Each row below is a small network's average activation on inputs in which a field has the value named, seen along a few directions.
Values that are neighbours, or in one group, have similar rows; names and order tell nothing.
In the rows, 500 means zero.
Random noise pushes rows far along 12 fixed directions. That doesn't count. These rows show it; they differ only by the noise:
[243 298 495 466 352 431 304 320 507 557 752 548 630 393 262 607 499 566
 418 576 671 380 523 534 372 677 477 696]
[617 661 382 589 463 539 464 440 504 510 561 521 405 574 436 604 714 537
 365 580 498 194 553 357 395 655 283 354]
[626 422 373 638 416 384 433 350 296 505 721 583 564 615 545 694 523 586
 375 563 496 517 372 658 733 604 650 850]
[329 598 604 166 777 529 424 206 636 602 278 467 447 512 486 387 726 392
 579 499 830 368 495 384 432 427 294 500]
[590 528 447 218 543 427 298 356 511 660 477 509 420 414 503 551 594 429
 472 334 791 534 500 563 702 582 443 634]
[693 622 538 603 463 583 508 748 507 421 448 512 540 637 384 444 545 452
 303 337 491 700 489 578 365 537 464 348]
[680 689 176 568 568 434 625 287 489 739 835 542 517 305 622 652 681 257
 665 372 680 337 441 341 723 491 340 279]
[516 737 424 617 423 437 534 403 535 473 636 506 508 522 603 650 560 487
 495 518 557 501 334 554 377 560 388 594]
[487 697 447 473 332 784 525 694 283 469 721 475 457 571 454 266 789 384
 282 621 688 728 364 642 242 579 637 317]
[513 628 586 469 346 384 602 492 247 400 495 413 462 366 735 395 593 797
 496 502 333 619 364 744 563 691 624 472]
[498 538 389 559 362 588 356 634 493 555 415 598 410 522 595 655 488 548
 487 541 585 576 465 395 523 519 326 644]
[489 434 426 433 591 454 349 572 614 631 596 580 561 532 364 552 463 142
 515 376 764 634 436 488 537 299 604 548]
[368 458 660 663 451 541 636 621 448 343 361 480 639 514 521 381 421 725
 507 486 291 682 490 560 327 519 485 458]
[696 588 483 659 554 604 680 590 386 517 669 563 753 586 424 402 622 324
 387 272 665 862 348 611 536 463 504 343]


Values of B:
b9: [508 544 563 415 488 399 375 266 761 451 343 427 385 557 521 675 455 574
 509 530 548 189 523 368 459 547 245 606]
b1: [337 467 689 479 483 505 430 644 613 389 220 510 442 650 496 586 252 600
 487 735 442 592 468 499 363 404 542 811]
b8: [645 523 541 526 399 230 373 468 605 420 480 494 388 530 601 682 279 555
 488 461 397 381 415 646 680 496 601 686]
b6: [631 747 424 783 486 257 638 373 575 368 789 491 537 614 487 733 537 409
 492 594 230  86 439 465 348 584 437 348]
b3: [582 405 393 384 643 484 516 232 640 725 576 580 534 318 451 709 417 414
 644 382 729 382 620 330 694 518 241 678]
b2: [650 440 574 460 422 548 409 841 618 472 507 544 529 483 242 538 330 429
 292 362 517 687 571 583 356 559 498 496]
b4: [357 458 522 722 525 653 693 387 483 464 730 520 673 643 378 402 622 344
 524 768 572 288 399 341 341 338 457 286]
b5: [298 422 505 394 475 573 534 408 482 626 718 530 596 353 472 443 633 366
 596 595 676 503 442 433 553 495 548 380]
b7: [546 414 430 612 603 583 566 512 406 512 465 539 491 612 473 467 576 507
 479 577 424 399 564 379 608 441 521 449]
B is arranged as 3 separate groups.
- List the group mates of b1, in the order listed. => b3, b2
- List the group mates of b9, in the order listed. => b8, b4

Values of Y:
y6: [140 584 796 489 420 304 577 339 465 351 557 417 734 368 466 363 601 713
 542 502 466 492 328 663 165 623 430 370]
y3: [526 386 471 415 571 480 420 573 454 583 248 556 342 439 444 522 467 615
 519 522 412 318 690 279 643 551 409 420]
y9: [446 646 515 517 375 302 348 805 691 454 309 450 377 405 654 588 274 461
 631 299 369 677 388 608 399 408 512 512]
y5: [313 646 383 428 554 849 429 307 859 456 572 377 374 681 462 514 378 289
 496 705 742 475 561 490  64 408 381 879]
y8: [370 355 505 624 447  94 566 511 533 560 688 507 778 236 551 586 296 382
 756 299 404 662 356 592 661 351 759 413]
y1: [547 751 516 163 394 349 350 506 337 620 752 527 326 459 543 534 886 276
 360 610 853 525 163 687 579 608 721 459]
y2: [493 476 471 688 433 562 809  99 407 524 926 519 840 344 482 537 606 602
 515 478 662 513 424 514 535 675 315 487]
y4: [663 489 342 462 499 437 300 624 392 633 544 677 382 615 558 714 603 322
 436 627 704 478 313 438 726 361 565 698]
y7: [252 416 759 540 476 362 614 539 493 474 535 572 690 346 471 427 444 473
 654 543 567 501 327 467 496 376 493 298]
Y is arranged as 3 separate groups.
- List the group mates of y4, in the order listed. => y3, y1
- List the group mates of y6, in the order listed. => y9, y8
